These are the activations of a small neural network, seen along a few directions. Each row is one input.
In each table, some parts of the input vary, and every possible input appears once, in random order.
Descriptions start from the smaller parts, as in this example, which fits no table here: one of 4 places along a line, together with either a single point or one of 9 places along a line or (one of 2 separate values, together with one of 8 places around a ring).
Shared parts are said once, and a part with two or three values counts as separate values.
In the rows, 128 means zero.

Other details of the inputs vary at random and push rows far along three fixed directions, the same in every table; ignore that.

A family of inputs:
row 1: [ 70  99 154 137 143 140 124 125 125 123 148 138]
row 2: [ 90 175 105  92 113 117 156 111 168 121  48  90]
row 3: [105 182 110 122 109 131 161 110 153 101  51 112]
row 4: [122 142 129 127 116 128 155 178 150 114  72 119]
row 5: [140 134 130 134 106 120  60 131 102 189 204 139]
row 6: [139 153 100 113 114 123  37 128 113 176 178 170]
row 7: [169  96 120 124 133 110  63 117 119 168 204 131]
row 8: [160 121 130 124 106 105  56 156 142 178 200 146]
row 9: [ 82 110 158 138 133 132 138 102 132 115 165 141]
row 10: [121 102 141 112 136 120  75 109 113 158 192 145]
row 11: [ 65  99 168 149 128 136 129  97 132 115 177 137]
row 12: [ 67 116 164 142 147 147 124 113 127 115 148 149]
row 13: [198 138  87 129 168  82 115 137 157 143  91  91]
row 14: [150 124 135 141  73 175 221 184 102  71  99 179]
row 15: [167 107 123 114 135 110  64 111 114 169 206 141]
row 16: [ 26 116 191 138 115 159 175  78 125  79 143 135]
row 17: [152  99 118 124 143 103  84 123 139 163 180 119]
row 18: [155 102 129 153 150 107  55 121 123 163 199 147]
row 19: [163 109 122 124 110 178 230 143  76  67 105 181]
row 20: [249  95  83 134 116 146 157 162  73 112 139 167]
row 21: [ 66 124 169 140 141 144 113  99 124 114 145 136]
row 22: [ 92 185 112 118 117 139 154 117 153 103  45 110]
row 23: [129 144 127 131 151 107 149 106 153 108  72  83]
row 24: [120  98 136 120 136 118  94 115 125 148 165 122]
row 25: [ 92 151 136 111 117 103 166 155 188 117  50  73]
row 26: [141 147 105 105  99 121  51 108 125 177 196 159]
row 27: [167 100 117 121 117 185 199 163  60  82 105 186]
row 28: [ 81  96 160 123 128 142 124 104 123 133 191 155]
row 29: [ 33 132 171 110 142 118 149  76 169 115 121  88]
row 30: [157  98 119 105 113 182 224 154  71  81 101 186]
row 31: [171 136 122 158  81 205 204 175  47  91 110 189]
row 32: [ 85 108 156 122 142 144 103 119 102 133 176 170]
row 33: [ 54  98 160 125 136 132 146 110 143 120 137 117]
row 34: [ 35 140 179 152 101 160 116 113 107 136 165 139]
row 35: [192 171  90 140 120  91 118 134 141 157 104  67]
row 36: [162 140  89 109 182  69  91 139 171 161  87  68]
row 37: [199 176  89 148 131  86  99 138 145 164  92  68]
row 38: [102 137 125 138 165 112 160 125 173 104  49  66]
row 39: [195 156  88 118 176  65 100 123 168 149  81  69]
row 40: [ 75  92 160 118 134 141 116 113 117 138 186 162]
row 41: [187 163  90 124 118  97 122 136 143 165 104  65]
row 42: [240 110  87 126 136 162 150 176  60 115 128 199]
row 43: [ 91 133 129 121 155 110 157 118 165 107  51  58]
row 44: [189 163  95 132 144  79  84 177 178 156  77  83]
row 45: [ 56 119 171 149 141 143 127 100 137 104 124 114]
row 46: [139 128 125 142 143 120 159 117 143 101  76  91]
row 47: [252 118  94 145  91 156 155 213  81 114 123 202]
row 48: [ 49 165 145 123  91 144 134  85 143 111 131 140]
Each input here is: one of 6 places around a ring, together with either one of 3 separate values or one of 5 places around a ring.
Changing only the place on the ring of 6 turns row 33 into row 18. The same change can be made to row 40. Which row results?
> row 13
Changing only the place on the ring of 6 turns row 14 into row 8. The same change can be made to row 16. Which row results?
> row 15
List by row number the other rows that have the place on the ring of 6 in common with row 43.
> row 1, row 4, row 6, row 27, row 32, row 34, row 36
A walk changes only the place on the ring of 5. It starts at row 38 and steps to row 12. List the rest of the walk in order.
> row 42, row 21, row 45

A family of inputs:
row 49: [129 107 142 134 124 148 133 136 110 118 152 167]
row 50: [ 97 132 138 129 118 145 100 110 110 135 159 160]
row 51: [ 85 128 150 131 140 119 134 118 151 128 112  95]
row 52: [146 123 120 125 131 144 181 136 113 103  91 119]
row 53: [120 131 118 120 140 117 156 112 150 112  88  97]
row 54: [116 126 129 122 136 130 152 115 139 112 111 116]
row 55: [ 82 127 147 128 140 115 124 110 163 128 124 106]
row 56: [124 110 138 130 132 126  96 120 118 143 185 159]
row 57: [151 116 114 122 126 148 179 137 112 105 105 131]
row 58: [141 153 112 138 113 135 177 131 132 103  67 102]
row 59: [221 122  83 114 103 135 117 154  86 147 152 169]
row 60: [ 85 119 159 136 135 125 109 121 138 127 142 123]
row 61: [153 143 109 115 123  92  72 138 153 168 143 107]
row 62: [210 130  92 115 111 122 102 157 100 158 160 161]
row 63: [159 103 117 130 114 159 179 162  96 102 117 160]
row 64: [167 134 101 121 158  81  81 114 155 155 123  89]
row 65: [ 92 146 140 118 114 119 129 120 156 134 116 107]
row 66: [102 128 135 127 141 117 133 106 141 127 113  94]
row 67: [112 141 131 114 110 133 146 120 134 122 116 122]
row 68: [114 134 146 147 105 149 113 120 108 129 168 154]
row 69: [108 110 137 129 126 139 134 111 117 125 149 135]
row 70: [203 122  95 125 144 109 108 151 112 154 139 127]
row 71: [ 86 106 158 135 125 142 117 113 111 133 187 157]
row 72: [162 131 109 124 157  80  68 133 160 160 133  96]
row 73: [ 94 157 143 144 121 117 122 114 150 131 121 103]
row 74: [161 122 117 124 129 150 186 142 106  94  86 133]
row 75: [ 94 119 149 134 136 121 114 126 139 133 137 113]
row 76: [136 152 108 119 128 132 156 144 139 116  66 118]
row 77: [151 102 125 131 115 162 169 152  95 111 136 166]
row 78: [125 106 148 136 123 151 132 137 103 120 154 164]
row 79: [101 131 141 131 115 153 112 126 101 131 164 180]
row 80: [ 93 157 143 144 120 119 129 121 159 128 102  93]
row 81: [142 133 122 126 139 128 180 139 129 100  73 110]
row 82: [146 157  99 118 145  87  67 135 162 164 111  94]
row 83: [123 124 132 125 137 132 145 118 131 110 116 125]
row 84: [118 146 131 144 110 132 143 140 137 117 103 116]
row 85: [183 150  87 115 140 109  84 136 128 157 123 123]
row 86: [ 98 113 152 135 131 137 118 106 115 124 155 139]
row 87: [ 93 114 158 135 132 134 109 111 120 128 175 156]
row 88: [ 96 113 145 130 130 127 115 124 140 126 148 135]
What is each input in this table made of?
> one of 5 places along a line, together with either one of 3 separate values or one of 5 places around a ring
Changing only the place on the line of 5 turns row 57 into row 71. The same change can be made to row 54. Which row results?
> row 56
List by row number the other rows that have the place on the line of 5 in common with row 53.
> row 50, row 58, row 59, row 64, row 66, row 69, row 86
A walk changes only the place on the line of 5. It starts at row 50 and steps to row 85. List the rest of the walk in order.
> row 79, row 76, row 82
